A small network was trained on made-up records. Each row is its average activation on records with the value named, seen along a few directions.
Related values have similar rows: they may be neighbours, one step apart, or belong to one group.
Strong random noise was added to every row along 2 fixed directions; ignore it. To show where, here is one row again and again, with new noise each time:
[ 107   41  -49 -149 -399 -260 -191  155  129   17  -43  178 -199]
[  76  -42  -97 -292   -6    7    5  150   92   25   47    4  -71]
[ 337 -226 -120 -554 -480 -287 -144  238  -50  -19 -207  248  -10]
[ -41  103  -56  -69    4   -1  -35  107  188   43  125  -18 -180]


Fisi, 16 values:
g3: [  51  199  259   15 -206 -462 -164  -94 -114  -56  165 -113  -45]
g2: [-192  220  -46   50  200  142   46   -7  291  124  209 -135 -218]
g13: [  -7 -195 -122  -58  432  228   57 -111 -178 -102   15  -29  188]
g5: [-237   -2 -224  224  488  264  319  -48  114 -119  -92 -141  123]
g7: [-358  -52   83  365  193  115  -20 -141   -1 -120 -118  -37  112]
g9: [  50 -104  -93   73  141  164  152  -77  129  -36 -108  188   65]
g15: [ 137 -115   82 -212 -293 -218 -103 -129 -342 -212 -224  372  391]
g4: [ 113 -118  -35 -103   33  356  203  115   32  205  102 -148   37]
g6: [  50  117  196 -252 -545 -446 -326  -53 -192 -133  -76  104  140]
g8: [ 495 -489 -116 -710  401  458  447  184 -280  120   70 -350   97]
g1: [ -58 -226  -79 -356  389  204   -6    9 -173   94  172 -341  276]
g10: [ -50  -38  -73  469  -86   96  162  175  108  -66 -169   40   61]
g11: [ 166  250  221   84 -189 -233 -151   27  183  104   80   92 -314]
g16: [-342  198  118  321    3   43  -40 -305 -124 -245 -177    9  201]
g12: [ 170 -169    3  450 -475 -210  -16   78   28   87 -217  351 -172]
g14: [-248  294   29  149  639  236   18 -188  -61  259  345 -345 -174]
Fisi is arranged as a 4 by 4 grid.
Question: List every value one step from g6, in the order listed.
Answer: g3, g15, g1
Question: List every value one step from g4, in the order listed.
Answer: g2, g8, g12
Question: List every value one step from g5, in the order listed.
Answer: g7, g9, g10
A value of Fisi combines one of 4 hidden first parts with one of 4 second parts; all combinations occur once.
Question: Changing only the second part turns g7 into g16. g13 has the same second part as g7; what does that change turn g13 into?
Answer: g15
Question: Changing only the second part turns g4 into g6. g8 has the same second part as g4; what does that change turn g8 into?
Answer: g3
Question: Changing only the second part turns g10 into g5. g12 has the same second part as g10; what does that change turn g12 into?
Answer: g9
